Each row below holds a small network's activations on one input, seen along a few directions.
In each table, some parts of the input vary, and every possible input appears once, in random order.
A made-up example of a description, with smaller parts first: one of 3 separate values, together with either a single point or one of 11 places along a line or (one of 5 places around a ring, together with one of 6 places along a line).
Shared parts are said once, and a part with two or three values counts as separate values.
(in the rows, 128 means zero)

Other details of the inputs shift rows strongly along two fixed directions, in all tables alike. That doesn't count.

A family of inputs:
r1: [140,122,161,104,145,143,107,139,131,153,68,140,119,144,103,118]
r2: [132,130,130,122,137,139,118,130,127,118,130,133,120,132,112,125]
r3: [131,114,109,135,120,123,127,129,160,100,167,116,142,129,135,145]
r4: [102,115,99,151,112,138,142,124,150,78,206,110,120,121,143,133]
r5: [141,140,94,115,164,137,101,146,106,105,138,138,113,93,109,121]
r6: [117,108,168,141,90,133,152,125,144,162,96,121,141,161,150,121]
r7: [161,156,121,87,190,129,91,138,99,141,70,146,107,101,80,129]
r8: [141,157,115,105,165,120,122,125,91,148,86,137,99,99,106,124]
r9: [137,138,122,116,146,135,116,129,123,115,128,133,119,125,108,130]
r10: [124,113,113,140,126,128,109,148,136,99,175,129,146,120,139,122]
r11: [120,102,136,131,110,126,118,130,169,107,163,121,143,148,142,137]
r12: [145,165,101,109,175,118,113,138,69,148,88,144,108,81,104,116]
r13: [139,156,94,114,161,104,121,119,103,122,133,130,112,91,118,140]
r14: [128,120,200,110,116,127,131,118,135,196,32,137,129,170,122,121]
r15: [111,121,125,152,95,121,144,117,129,111,178,123,140,136,157,130]
r16: [126,106,146,135,110,148,130,139,147,133,116,124,139,147,134,120]
r17: [119,92,165,136,90,137,137,126,182,134,124,116,147,174,141,133]
r18: [131,132,115,132,123,111,144,116,135,129,136,119,132,123,139,143]
r19: [113,148,93,134,141,127,147,117,106,115,149,121,99,95,126,129]
r20: [115,95,196,143,87,145,125,139,154,150,108,135,162,186,142,110]
r21: [110,120,92,152,104,110,137,123,137,88,211,117,138,112,162,137]
r22: [150,174,108,101,177,117,121,117,76,146,83,143,102,94,94,131]
r23: [131,147,122,123,135,119,134,113,109,132,123,130,117,121,123,135]
r24: [111,122,126,147,97,117,147,111,139,113,176,120,135,140,153,136]
r25: [132,128,94,138,140,136,121,147,121,104,161,126,137,102,130,122]
r26: [126,107,143,132,113,143,131,134,157,130,121,120,133,149,131,128]
r27: [145,156,111,109,161,122,136,121,100,150,83,131,104,102,106,129]
r28: [122,107,193,129,94,134,153,119,153,185,57,123,136,177,140,122]
r29: [120,141,93,148,120,113,134,127,104,103,186,127,138,105,147,128]
r30: [117,120,94,149,113,132,123,133,136,73,215,124,139,120,143,131]
r31: [114,100,189,146,81,131,152,129,152,177,83,123,158,176,156,116]
r32: [145,144,130,109,156,132,109,128,116,127,107,139,122,125,100,131]
Description of these inputs: one of 2 separate values, together with either a single point or (one of 3 separate values, together with one of 5 places along a line).
Question: Changing only the choice among 2 separate values turns r27 into r17. The same change can be made to r31. Which row results?
Answer: r25
Question: Change only the choice among 3 separate values in r11. List by row number the other rows that result.
Answer: r9, r17
Question: Change only the choice among 2 separate values in r1. List by row number the other rows that result.
Answer: r8

A family of inputs:
r33: [132,150,97,124,140,110,138,120,104,136,129,121,119,96,127,138]
r34: [141,133,70,134,143,133,126,146,118,97,162,122,123,94,131,126]
r35: [106,108,114,150,98,128,138,121,174,75,224,113,143,146,155,146]
r36: [121,106,136,146,83,115,152,113,167,129,157,110,150,160,165,144]
r37: [128,98,171,132,114,139,117,144,155,143,101,129,151,160,132,116]
r38: [152,151,107,112,157,114,124,127,112,131,113,131,122,103,106,137]
r39: [114,129,120,133,132,129,125,135,116,143,120,135,113,116,134,107]
r40: [131,133,144,118,139,147,129,147,101,167,59,136,121,126,115,111]
r41: [109,116,157,140,99,141,155,110,142,139,123,118,131,153,139,127]
r42: [122,144,89,135,136,96,136,119,109,113,169,123,115,89,145,138]
r43: [122,100,183,119,101,113,117,115,162,157,97,134,145,173,138,136]
r44: [136,146,112,123,150,140,130,122,124,116,125,129,113,117,99,129]
r45: [140,158,116,140,137,122,112,135,67,115,147,154,144,115,125,121]
r46: [122,89,153,151,92,139,133,143,174,114,156,113,165,156,150,126]
r47: [122,135,99,122,146,132,109,127,127,87,177,128,110,114,118,139]
r48: [143,143,118,113,153,114,116,123,127,131,122,130,131,117,119,137]
r49: [125,154,145,105,164,137,133,116,94,159,67,141,90,117,99,108]
r50: [134,122,126,112,140,131,99,149,121,117,127,135,124,107,117,122]
r51: [132,118,175,123,109,152,142,120,138,165,59,132,121,171,118,123]
Question: What do these inputs look like to the network?
Answer: either a single point or (one of 3 separate values, together with one of 6 places along a line)
Question: A walk changes only the place on the line of 6. It starts at r49 and steps to r41. List the rest of the walk in order.
Answer: r51, r44, r35, r47

A family of inputs:
r52: [130,150,72,135,154,145,124,141,91,86,177,133,109,84,116,115]
r53: [141,157,56,112,175,127,131,125,109,95,154,120,88,69,103,143]
r54: [134,129,89,144,130,113,108,145,117,94,190,132,155,102,145,128]
r55: [141,151,117,118,159,138,130,144,80,159,71,137,112,95,112,108]
r56: [130,122,196,114,126,162,136,143,107,202,11,144,117,156,106,94]
r57: [108,76,201,143,65,131,160,117,201,171,89,111,154,199,164,136]
r58: [120,127,138,134,131,144,112,140,115,122,130,138,128,131,121,109]
r59: [114,136,162,141,95,110,159,108,106,166,109,128,138,145,149,126]
r60: [167,162,135,73,198,134,90,136,93,158,38,151,98,108,65,127]
r61: [97,65,203,165,45,133,129,136,190,132,159,123,189,209,176,119]
r62: [113,116,88,146,111,131,139,116,168,63,220,103,125,128,144,150]
r63: [106,139,77,151,103,77,163,85,142,92,228,106,129,107,169,164]
r64: [132,124,133,115,140,136,112,122,144,116,122,129,116,138,109,135]
r65: [158,138,125,100,159,112,99,133,128,137,97,136,132,120,112,139]
Question: What do these inputs look like to the network?
Answer: one of 2 separate values, together with either a single point or one of 6 places along a line
Question: Changing only the choice among 2 separate values turns r54 into r65. The same change can be made to r55. Which row results?
Answer: r57
Question: Change only the choice among 2 separate values in r63. List by row number the other rows that result.
Answer: r59

A family of inputs:
r66: [168,182,98,95,198,133,96,139,60,136,76,154,110,85,71,124]
r67: [129,127,164,125,116,132,126,120,131,142,113,140,133,164,121,120]
r68: [111,146,114,148,114,125,168,112,97,151,113,123,119,112,137,126]
r69: [126,135,39,149,153,130,117,146,121,48,234,116,131,67,130,140]
r70: [129,143,78,117,157,107,124,111,140,97,162,120,107,96,112,155]
r71: [136,123,181,124,111,126,148,113,135,175,69,125,138,163,138,129]
r72: [149,167,115,99,187,128,95,145,65,147,69,152,109,83,89,119]
r73: [145,143,80,125,134,120,122,125,111,95,172,129,122,103,126,138]
r74: [92,65,211,157,60,140,133,136,185,149,116,121,177,197,165,121]
r75: [121,101,128,141,106,113,130,136,176,122,163,117,155,145,152,132]
r76: [119,115,128,141,117,148,135,130,156,99,171,120,129,148,128,125]
r77: [166,153,114,91,182,159,111,145,92,146,47,140,91,102,77,114]
r78: [112,76,207,150,70,157,139,136,192,147,104,118,171,207,142,126]
r79: [119,130,151,123,126,123,120,128,118,141,120,139,122,140,129,115]
r80: [98,107,132,149,103,129,131,128,151,96,191,122,136,138,154,124]
r81: [124,154,61,137,144,108,120,120,103,67,230,130,119,86,134,136]
r82: [108,112,90,164,95,110,124,125,148,63,250,117,166,120,167,149]
r83: [114,153,89,147,125,117,165,120,96,130,151,116,113,94,142,119]
r84: [158,149,105,96,178,152,111,145,93,142,66,138,89,91,88,114]
r85: [130,120,206,107,138,163,123,136,129,187,19,145,115,172,95,98]
r86: [122,120,155,118,109,123,146,99,158,138,110,116,121,156,132,151]
r87: [146,127,180,119,124,125,137,130,126,191,45,135,140,157,132,116]
r88: [127,158,100,123,155,105,139,106,106,118,141,120,107,94,125,152]
r89: [103,71,205,147,49,128,137,126,182,160,116,122,159,198,175,123]
r90: [139,127,103,134,136,110,128,140,132,123,151,125,144,112,142,124]
r91: [162,170,105,91,182,130,104,130,62,149,65,151,94,85,87,120]
r92: [128,113,157,112,126,122,124,125,162,155,85,125,128,153,117,136]
r93: [104,97,86,157,89,119,133,130,159,70,235,110,141,116,176,139]
Question: What do these inputs look like to the network?
Answer: either one of 2 separate values or one of 8 places around a ring or (one of 3 separate values, together with one of 6 places along a line)
Question: Change only the choice among 3 separate values in r77. List by row number the other rows that result.
Answer: r76, r78
Question: List by row number the other inputs of the same sort as r83.
Answer: r68
Question: A walk changes only the place on the ring of 8. It starts at r75 and steps to r90. List the rest of the walk in order.
Answer: r87, r71, r88, r86, r70, r92

A family of inputs:
r94: [143,140,118,121,150,130,109,143,98,132,113,139,130,107,119,118]
r95: [129,110,176,126,110,126,115,134,140,154,99,138,150,164,135,120]
r96: [124,158,150,121,130,117,160,101,91,180,65,130,104,127,125,124]
r97: [142,124,179,116,134,148,121,149,112,184,31,142,135,148,110,103]
r98: [111,92,140,148,87,111,130,121,187,101,193,113,162,159,164,147]
r99: [125,156,66,144,130,84,155,110,99,116,178,116,126,79,155,146]
r100: [126,140,87,135,146,141,134,134,114,101,159,125,114,99,119,123]
r101: [109,106,165,137,91,127,128,117,160,123,148,127,144,170,143,133]
r102: [129,138,124,128,141,148,127,138,102,130,113,135,117,118,112,111]
r103: [105,96,175,139,86,128,136,112,177,128,140,120,146,180,146,139]
r104: [136,130,127,120,131,138,134,118,141,123,120,122,116,137,113,139]
r105: [130,141,130,120,139,130,114,127,106,124,126,141,119,125,115,122]
r106: [124,133,105,120,147,138,130,130,125,119,127,124,98,104,116,125]
r107: [142,145,71,112,174,125,116,141,111,111,134,124,101,72,113,130]
r108: [146,139,141,104,154,122,104,132,115,147,88,143,126,126,107,129]
r109: [131,129,80,142,136,127,129,143,130,96,176,118,135,97,137,130]
r110: [134,109,117,137,109,122,134,121,171,104,168,112,148,142,142,150]
r111: [117,119,154,137,109,142,127,131,125,133,126,135,136,148,135,116]
Question: What do these inputs look like to the network?
Answer: one of 2 separate values, together with either a single point or one of 8 places around a ring
Question: Changing only the choice among 2 separate values turns r98 into r103. The same change can be made to r107. Which row results?
Answer: r106
Question: Change only the choice among 2 separate values in r104. List by row number the other rows that result.
Answer: r110
Question: Change only the choice among 2 separate values in r96. List by row number the other rows that result.
Answer: r99

A family of inputs:
r112: [117,132,118,137,116,112,144,106,136,116,162,119,128,130,141,143]
r113: [124,121,157,120,125,120,124,129,128,160,89,133,126,136,135,119]
r114: [122,130,109,133,132,125,133,136,117,125,140,124,121,106,139,120]
r115: [148,165,90,110,170,115,128,118,95,126,115,130,107,90,102,140]
r116: [124,150,112,118,150,117,121,123,91,132,117,137,108,97,118,126]
r117: [121,98,167,129,96,132,120,124,167,123,134,125,145,170,139,136]
r118: [136,130,105,131,128,112,127,128,131,119,149,124,137,114,137,139]
r119: [129,118,140,131,119,131,134,138,130,149,103,126,135,132,137,119]
r120: [142,156,126,119,148,120,110,130,82,133,122,150,131,117,115,120]
r121: [131,127,94,133,134,140,119,135,129,85,176,126,122,111,125,131]
r122: [126,129,90,137,143,133,123,142,134,95,175,124,129,107,124,123]
r123: [122,139,145,121,129,137,145,119,116,152,90,128,104,134,117,120]
r124: [139,126,138,126,127,133,133,135,124,153,89,129,134,132,127,122]
r125: [117,96,186,129,98,139,119,130,167,142,103,128,151,177,132,133]
r126: [125,125,146,134,111,132,149,118,138,145,109,122,133,147,132,131]
r127: [123,149,106,125,148,130,129,129,88,128,119,134,105,94,118,119]
r128: [118,102,91,149,97,133,129,131,165,66,230,114,137,130,158,135]
r129: [138,172,89,104,174,117,126,115,84,127,116,133,84,84,100,133]
r130: [137,130,123,132,126,129,141,127,128,136,117,123,134,128,132,131]
r131: [146,143,115,119,144,118,128,124,117,136,110,129,127,116,120,138]
r132: [119,100,103,142,96,117,123,123,174,70,230,116,142,139,161,144]
r133: [124,115,123,135,124,148,122,139,139,109,144,125,133,130,124,127]
r134: [122,129,127,149,108,131,130,133,113,111,169,133,148,134,143,118]
r135: [128,117,170,122,132,153,122,140,134,156,71,135,130,153,109,113]
r136: [148,151,102,109,166,116,113,137,94,139,100,137,113,89,113,126]
r137: [123,131,157,128,119,134,148,115,127,157,89,127,122,148,126,125]
r138: [122,106,184,124,119,130,121,134,163,159,89,132,147,171,124,120]
r139: [113,97,173,136,104,130,124,130,171,134,126,125,152,169,136,132]
Question: What do these inputs look like to the network?
Answer: one of 2 separate values, together with either a single point or one of 5 places along a line or one of 8 places around a ring
Question: Changing only the choice among 2 separate values turns r138 into r122. The same change can be made to r112. Which row results?
Answer: r137
Question: Change only the place on the line of 5 in r133. List by row number the other rows that result.
Answer: r121, r122, r128, r135
